[[-29  52 -59   7 -47 -38 -49]
 [-25  57 -56   9 -50 -43 -46]
 [-55 -51 -16 -76 -50 -44 -39]] --> -29

[-55  82 -84 -34] --> -55

[[ 47   8 -24  70  58]
 [ 76  54  16 -29 -38]
 [-40 -24 -71  17  36]] --> 47

[[  7 -33 -46  38 -64  94]
 [-45 -32 -56 -17   5  18]] --> 7

[[100 -60 -63  73 -92]
 [ 15  -8 -48  89 -28]
 [-64  52  46 -94  53]] --> 100

[ 41 -59  99 -52 -18] --> 41

[ -32  -83   -1   46   51 -101  -62] --> -32

[ 41  48  11 -84] --> 41

[[ 27  42   8  34  22 -30  79]
 [ 62 -41  53  48 -59  10 -59]] --> 27
---
[[ 63   0  36 -83]
 [ 43 -46 -54 -29]]: -46

[[ 50 -32  43 -57  71   0  21]
 [ -9   6  39  85 -94  -9   5]]: 6

[[ -31   10   48   33   31]
 [ -17   73 -103   10  -11]]: 73

[[ 80  73  48  99 -12  -6 -34]
 [-87 -25 -65 -22  12 -10  20]]: -25

[[ 48 -11 -39  46  90 -33]
 [-22 -90  55   7 -50 -48]]: -90

[[ 44 -82 -34 -21  40 -12 -58]
 [-66 -38  27 -10  -4  -5  37]]: -38

[[ 48 -51 -75  29]
 [ 28 -32 -15  15]]: -32
---
Input: [9 5 0 7]
Output: 9
Input: [5268 4079 7994 3668 2073 8989 3496]
Output: 5268
Input: [3 4 2 8 5 5 5]
Output: 3
Input: [ 281 -210  539  260  -85 -516]
Output: 281
Input: [916 685 823 800 774  77 945]
Output: 916
Input: [989 941   7 911 368]
Output: 989
Input: [84 42 26 43 28  4]
Output: 84
---
[[ -9 -73 -28  -3 -11 -48]
 [-30  -8  21 -12   8  23]
 [  7 -14 -10  -9  70  -5]] out 7

[[-76  -4  -1   3   3]
 [-51  -1   4  17  65]
 [-73  -3  -5  -7  10]] out -73

[[ -4  -6  -5 -17 -15 -62  28]
 [-20  -6 -32   0 -11  83  12]
 [-34  30  -4  46   2 -55  55]] out -34

[[ 59   2 -96  42 -82 -63]
 [ 18  12  23 -44 -46   4]
 [-28  -9  21  -1  44  22]] out -28

[[ -5  56  -5 -61  35  75  66]
 [ -4  51   0 -70  15  52  42]
 [ -7  44 -10 -32  51  90  77]] out -7

[[ 11 -24  -9  71  11   9 -37]
 [ 23 -27 -20  33 -12 -14 -26]
 [ 72 -14 -29   2 -22 -21  -1]] out 72
---
[ 83  26 -63 -53  18] -> 26

[[ -5  62 -12  74  80]
 [  5 -22 -96 -32  19]] -> 62

[  2 -60  77 -65  29] -> -60

[[-30  17 -66 -79  24  65]
 [  5  -3  10  -5 -12   6]] -> 17

[[ -2  14 -44  10]
 [ 18 -24 -39  -9]
 [ -6  79  11 102]] -> 14

[-51 -78 -37 -53  -6] -> -78

[[-58  -3  68  85 -93]
 [-50  96 -99   2  52]
 [ 89 -67   6 -89  61]] -> -3
---
Input:   -9.335  -138.537  -105.612  -152.351  -139.069   -88.632   192.370
Output: 192.370, -152.351

Input: -0.09  -0.11   0.05  -0.16   0.16
Output: 0.16, -0.16

Input:  0.706   1.088   0.297   0.472   0.313  -1.920   0.108
Output: 1.088, -1.920

Input:
 11.662    4.686  -16.575  -11.379   22.572
-12.975   13.729    4.486    0.141   -0.703
 19.152   23.208   21.506   23.326    7.662
Output: 23.326, -16.575

Input:
 20.35    0.42    8.96   -1.55
 -3.65   -4.79    7.79  -13.92
Output: 20.35, -13.92

Input: -14.55   16.42  -17.61   -8.19    4.62   -6.63
Output: 16.42, -17.61

Input: -1.1  -1.7   1.5  -1.0   0.0   0.5   0.0
Output: 1.5, -1.7

Input:   2.686   -4.026   16.649  -14.198   -5.714    4.726
Output: 16.649, -14.198

Input:
-0.03   0.18  -0.03   0.11   0.03
 0.00  -0.02   0.08   0.04   0.01
-0.23   0.13   0.07  -0.01   0.05
Output: 0.18, -0.23
---
8887  8410  8206  3964
3549  2081  5987  9663
value 8410

511  526  369  628  641  741
588  683  524  324  131  721
485  794  539  601  575  347
value 721

-165   813   419  -520 value -165

106  114  181   64   25
179  112  196  156  115
147  154  180  148  111
value 180

3268  6007  6284  5422
1115  6967  7816  5907
value 6284

3804  9790  3755  5477  7009  3303
4284  5152  3062  3586  7629  7011
value 7011

7  3  2  5 value 3
---
[5417, 8996, 8517, 9603, 3244] out 5417
[20, 58, 53, 88, 39] out 20
[0, 9, 6, 4, 4] out 0
[32, -36, -18, -49, -16] out 32
[6569, 7881, 2030, 6485, 9594] out 6569
[-26, 36, -27, 2, -44] out -26
---
[801, 349, 373, 182, 277, 853] ans = 277

[[509, 216, 207, 928],
 [482, 374, 373, 543],
 [394, 524, 525, 297]] ans = 216

[-198, -899, 919, 875] ans = -198

[139, 910, 492, 430, 526] ans = 430

[[-18, 1, 23, 41],
 [-45, -23, 35, -7]] ans = -23

[81, 79, 190, 223, 229, 61] ans = 79

[69, 87, 17, 9, 81, 48] ans = 17

[-820, 35, -194, 628, -142, 80] ans = -194

[149, 243, 215, 62, 120, 203, 185] ans = 120
---
array([[27, 71, 58, 39, 20],
       [20, 74, 29, 17, 46],
       [23, 78, 46, 29, 32]]): 71

array([99, 90, 54, 16, 18]): 90

array([[217,  60,  98, 128],
       [ 91,  49,  97,  86]]): 60

array([-32,  42, -17, -14, -27,  -2, -27]): 42

array([-34,  -2,  31,  19,   8,   7, -21]): -2

array([[36, 57, 34, 87],
       [29, 74, 57, 33],
       [23, 81, 46, 46]]): 57
---
[[ -58  -69  -99 -102]
 [ -61  -23  -44  -39]] | -102, -61

[ 41  64 -37  98  32  37] | 37, 41

[[ 70 -83 -87 -27 -54  51  -8]
 [-48  46  63  28  38 -31  14]] | -8, -48

[  5 -37   6   3  74  41   2] | 2, 5

[  68 -102   89  -92   66  -40] | -40, 68

[ 32   6 -21 103] | 103, 32

[[100 -76 101 -81]
 [-70  64 -71  66]
 [ 28 -29  28 -33]] | -81, 28

[ 91  96 -50  16 -61 -28 -30] | -30, 91

[-96  31  44 -45] | -45, -96

[[ -2  26  43 -12  55  79  47]
 [  4 -37  56  79  13 -16  -1]] | 47, 4
---
-21.09    4.00  -16.52   -0.35  -13.71   -7.06   -9.34
  7.61   -4.85    9.28   12.11   -1.20  -21.51    1.95
-> 12.11, -21.51

  19.248  -116.295  -123.358  -141.418   141.496     4.872 -> 141.496, -141.418

 0.109   0.067  -0.001   0.076  -0.136   0.162 -> 0.162, -0.136

 0.725  -0.957  -1.214   0.037  -1.169  -0.071   1.476 -> 1.476, -1.214

-11.6  -11.5   21.7  -21.7  -16.7   -0.8
 -6.5   -5.6   19.0  -14.7  -10.5    2.0
-> 21.7, -21.7

 0.06   0.05   0.10   0.05  -0.10 -> 0.10, -0.10

 102.862    17.992  -173.876   -12.384    93.041    74.824  -175.597
-129.307  -148.206    41.804  -198.279   -95.162   162.700   -82.092
  17.015    44.328    75.281    79.108  -230.221    63.599     7.679
-> 162.700, -230.221

 0.100  -0.115   0.075  -0.020   0.154  -0.093 -> 0.154, -0.115

 10.4  -10.8   -3.2   10.8   -7.4  -11.0   10.1 -> 10.8, -11.0

 0.52   1.64   0.55  -1.54   0.76  -0.15 -> 1.64, -1.54
---
array([[1403, 7581, 9052, 6372, 8511, 5341, 9693],
       [1541, 8262, 8666, 6053, 7752, 5060, 9870]]) value 1403

array([[-44,  28,  20,  40],
       [-36, -27,   8, -10],
       [ 16, -23,  13, -33]]) value -36

array([[ 36,  32,  -3, -15, -31],
       [ 37, -29,  -1,   2, -21],
       [ 19,  32,  -1, -32,  28]]) value 37

array([[92, 58, 96, 76, 70],
       [31, 41, 41, 12, 21]]) value 92

array([[ 506, -232,  309,  634],
       [-107,  614, -606, -341]]) value 506

array([[157,  80,  59, 144,  99,  37],
       [138, 145, 229, 140, 106, 198]]) value 157

array([[146, 178,  56, 121, 118, 165, 118],
       [174,  50,  64, 176,  78, 234,  98]]) value 146
